Each row below holds a small network's activations on one input, seen along a few directions.
In each table, some parts of the input vary, and every possible input appears once, in random order.
Descriptions start from the smaller parts, as in this example, which fits no table here: one of 5 places around a ring, together with either a single point or one of 11 places around a ring or (one of 2 separate values, together with one of 6 places along a line).
Shared parts are said once, and a part with two or three values counts as separate values.

Other details of the inputs vary at random and push rows far along three fixed directions, the same in every table; ignore that.

Table:
row 1: [-23  -6   7 -31  -8 -11 -14  -9 -12   9 -19]
row 2: [ 18  19 -11  19  23  34   1  28   9   5 -12]
row 3: [  5   6  13  10  -1 -22  -2  -7   8  -4  -6]
row 4: [12  6 -5 14  0  3 -7  3 16 -2 -8]
row 5: [ -9  13   7  10   2 -12   6   8  -4   0  -4]
row 6: [ -1  -6  16   1  -5 -26   7 -16   8  -8   4]
row 7: [ 21  11   2   4 -13  -9   8   1  -3 -22  18]
row 8: [14 -8 -6 13 10  3 12  6 -1 -4  9]
row 9: [-22 -18   9 -40 -12 -10  -3 -16 -11   3  -8]
row 10: [-1 -2 -3 13  5 -5 16  7  0  1  5]
row 11: [ 17   4  -4   3 -11 -18  12   7  -9 -15  16]
row 12: [-17   3  12  12  26   4  -1   3  10  14 -24]
row 13: [ 21   7 -11  17   1   8  -3   7  13 -20   1]
row 14: [ -9   9  10   5  -2 -25   6   3   2  -6  -9]
row 15: [-19  10  25  11   6 -34  -9 -17   1   3 -17]
row 16: [  9  -1  -3   6 -16  -5  16  -9   3 -23  25]
row 17: [-19   4  14   9  40  -3 -20   4  22  24  -5]
row 18: [-13  -8  -4 -39 -36   4 -14  -9 -13  -5   8]
row 19: [ 12  -4  -4   4 -14  -7  14  -9  11 -28  17]
row 20: [-10   8   4  23  -5 -19  -5  -6  -3   0   1]
row 21: [ 20   7 -22  17   8  19   8  24   2   2   1]
row 22: [ -6  -2  -3 -31  -1  26 -20   8 -12  15 -14]
row 23: [-21  -4  30   8  11 -35   2 -12   7  10 -16]
row 24: [-22  -1  27   8   6 -31   9  -6  10  11 -15]
row 25: [ -6   2  13   1  -7 -17  21   1   0 -14  11]
row 26: [  7  -6 -14 -32   0  28 -17  10  -2  13 -17]
row 27: [ 11   1 -13  13 -21 -10   6  -1  -2 -12  20]
row 28: [ 24   2 -16  29  30  39  -2  11  10  15  -2]
row 29: [-14  -3  10  14  -8 -18   5 -16  -1  -3  10]
row 30: [ -2   7   8   4  -6 -25   9   5   7  -3  -8]
row 31: [-10  -9  -7 -39 -27   2 -14 -11 -23   0   4]
row 32: [ 31   7 -24  -2 -26  -5  31  15  -6 -30  32]
row 33: [-21 -18   3 -32 -22   0 -12 -20   0  11  -8]
row 34: [ -7 -19  -6 -45 -23   3  -3 -20  -9  -8   4]
row 35: [ 31  10 -22  14  -9  18   7  10   4 -25  20]
row 36: [ 21   1 -21  34  25  44  -3  12  14  14  -1]
row 37: [ -7   0  13  18   8 -17   4 -14  -3   5   2]
row 38: [ 31  -7  -5  -9 -18  -8  29   4  -2 -41  37]
row 39: [ 26   2 -13  11 -12  -7   8   2  -6 -12  20]
row 40: [-18 -16  -2 -18  15  30 -19   3 -11  32 -19]
row 41: [-32   3  26  15  11 -26   6  -6  -1   9 -11]
row 42: [ -6  10  13  24  17  -8 -12  -2  -3  16 -13]
row 43: [ 15 -12 -27 -31 -17  23  -6  10 -16   4   7]
row 44: [  0  -9 -10 -30   1  43 -15  -4  -6  12  -6]
row 45: [19  3 -8 22 36 35  1 16  7  2 -7]
row 46: [-11  -1  10  14   8 -13  13   4   0   2   1]
row 47: [ -9   6  12  19  23   9  -6  -7   3  13 -10]
row 48: [ -8  -8  -6 -38 -21   0  -8  -2 -22  -2   3]
row 49: [ -3   2 -28 -44  12  38 -33  10   6  26  -3]
row 50: [-14   4  13  21  18  13 -10  -3  11  13 -13]
Each input here is: one of 2 separate values, together with either a single point or (one of 4 places along a line, together with one of 6 places along a line).
The inputs of row 30 and row 24 match in every part but the choice among 2 separate values. If row 13 is changed in the same way as row 30 into row 24, which row does it become?
> row 19
Change only the choice among 2 separate values in row 8. List by row number the other rows that result.
> row 43
Change only the place on the line of 6 in row 41. List by row number the other rows that result.
> row 10, row 12, row 24, row 25, row 46
Start at row 27 and move only the place on the line of 6, one step at a time. The first step leads to row 20. Which rows follow, in order?
> row 35, row 18, row 13, row 4
Change only the place on the line of 4 in row 22. List by row number the other rows that result.
> row 2, row 7, row 18

Table:
row 51: [ 18  12 -15  32  23  24   6  29   1   4   0]
row 52: [-47  -1  15  -9  -8 -12  -9  -6  -9  28 -23]
row 53: [-49 -14  25 -22   5 -14 -17 -28  10  23 -32]
row 54: [  5  -5  25  -5  -5 -46  18 -17  14 -35  16]
row 55: [ 33   6 -11  47  25  30  25  24  23  -5   8]
row 56: [ 38  25   7  14 -25 -54  24   6   5 -48  30]
row 57: [ -7 -17 -12 -11  24  47 -11  11  -5  34 -21]
row 58: [ 15  10 -22  38  16  19 -13   7   5   5  11]
row 59: [  4   7  22  31  27 -31  20   2   2  -6  13]
row 60: [ -5   4 -13 -22  17  24 -23  16   1  22 -13]
row 61: [ 36   0 -37 -53 -37  25   3  14 -28 -27  20]
row 62: [-18   0  38  12  20 -30   9 -18  -1  -7  -6]
row 63: [ 18  15  -9  36   7  14 -24   5  -3   4  -7]
row 64: [ 13 -27 -19 -43 -39  31  18  -5  -2 -26  18]
row 65: [ -5  20  13  32 -11 -35   8   0  -2  -6 -16]
row 66: [-44 -14  21  -3   5  10 -32 -42  -4  33 -18]
row 67: [ -5   3 -14 -21  20  34 -16  17 -14  25 -12]
row 68: [-20  -7   3 -39 -43 -40   7 -10  -7 -10  21]
row 69: [ -9 -20   5 -51 -26 -29   4 -14  -4  -9  26]
row 70: [ -9  20  15  20  -6 -36  -7   0   9  -1 -18]
row 71: [-19   1  20  21  16 -33   8 -10  20   7  -6]
row 72: [-11 -13 -14   1  20  47 -32 -11  -1  40  -8]
row 73: [ 24  -7 -35 -47 -47  22   5  11 -30 -18   8]
row 74: [ 46   3  -6  43  27  34  29  18  18 -27   8]
The inputs of row 60 and row 54 match in every part but one. If row 52 is changed in the same way as row 60 into row 54, which row does it become?
> row 64
What do these inputs look like to the network?
> one of 4 places along a line, together with either a single point or one of 5 places around a ring
Change only the place on the ring of 5 in row 65. List by row number the other rows that result.
> row 56, row 61, row 70, row 73
Which other rows agree with row 69 in the place on the line of 4? List them by row number.
> row 55, row 57, row 59, row 71, row 72
Start at row 63 and move only the place on the line of 4, one step at a time. The first step leads to row 58. Which rows follow, in order?
> row 72, row 66
